A small network was shown many inputs. Here are its activations along a few directions, one row for each input.
Each table varies a few parts of the input and shows all the possible inputs, shuffled.
Descriptions start from the smaller parts, as in this example, which fits no table here: ring(5) and (point or ring(11) or (values(3) and line(4))).
Shared parts are said once, and a part with two or three values counts as separate values.
In the rows, 128 means zero.

Other details of the inputs vary at random and push rows far along two fixed directions, the same in every table; ignore that.

A family of inputs:
row 1: [102 113  85 118  48 150 112 141 163 119 118 170]
row 2: [117 146  73 121  59 148 102 169 159 129 101 150]
row 3: [135 135 157 152 163 121 128 111 101 130 125 112]
row 4: [152 110 161 132 154 127 139 110 107 150 139 124]
row 5: [170 130 118 112 182 121 153 113 146 132 143 136]
row 6: [141 124 121 127 174 123 166 108 165 119 141 145]
row 7: [167 174  11 122 141 131 158 126 203  84 132 169]
row 8: [ 92  94 205 138 135 106 110 151 107 140 130  92]
row 9: [157 137 108 110 172 121 146 101 139 118 145 129]
row 10: [146 118 164 121 160 131 144 122 111 151 135 118]
row 11: [ 69 120  81 108  37 146  87 163 164 104 108 153]
row 12: [162 141 113 157 173 120 154 107 136 118 140 129]
row 13: [115 136 128 118  94 135 125 147 114 129 130 121]
row 14: [146 122 162 115 159 113 135 126 110 139 142 107]
row 15: [117  99 167 155 160 113 139 117 125 123 144 117]
row 16: [163 131 110 110 177 127 146 101 144 130 138 137]
row 17: [114 100 203 130  99 130 105 136  68 161 131  98]
row 18: [137 126 146 149 138 121 134 121 104 131 133 111]
row 19: [116 138 125 130 104 132 103 144 122 130 113 117]
row 20: [163 137 113 160 175 125 153 107 141 132 133 135]
row 21: [ 94 129 139 130  67 139  93 144  91 132 106 120]
row 22: [115 138 126 129  96 135 124 150 116 128 119 118]
row 23: [142 157  58 134 118 148 143 138 172 117 117 158]
row 24: [153 145 110 151 177 126 145 100 136 126 123 139]
row 25: [140 132 155 145 168 120 123 122 118 148 120 106]
row 26: [121 107 191 124 127 132 109 120  79 159 121 115]
row 27: [109 118 193 133 124 120 109 123  67 145 128  98]
row 28: [157 147 106 130 173 108 152 121 142 114 138 120]
row 29: [ 76  94 211 142 114 122 109 156  97 144 125  95]
row 30: [160 138 116 119 176 126 165 108 137 121 149 130]
row 31: [ 66 118  82 118  32 152  90 154 151 102 106 165]
row 32: [107 109 142 113 100 125 114 147 145 135 122 135]
row 33: [138 120 121 130 174 120 153  88 151 114 136 151]
row 34: [126 136 124 112 109 119 122 145 122 126 132 120]
row 35: [ 96 122  82  99  58 146 102 143 171 116 111 163]
row 36: [135 131 155 123 160 111 130 116 104 132 140 102]
row 37: [104 122 204 147 109 129 105 159  79 157 114  86]
row 38: [ 99 145  71 108  41 147  92 159 139 114 104 140]
row 39: [124 129 123 114 108 137 119 117 111 125 128 138]
row 40: [180 153  58 134 186 118 182  86 163  94 161 154]
Description of these inputs: ring(5) and (values(2) or line(6)).
The inputs of row 23 and row 24 match in every part but the ring(5) part. If row 37 is changed in the same way as row 23 into row 24, which row does it become?
> row 3
The inputs of row 39 and row 9 match in every part but the ring(5) part. If row 31 is changed in the same way as row 39 into row 9, which row does it become?
> row 11
Which other rows does row 35 become when the values(2) part takes its other values? List them by row number.
> row 11
Which other rows agree with row 4 in the ring(5) part? List them by row number.
> row 1, row 12, row 15, row 17, row 18, row 20, row 40
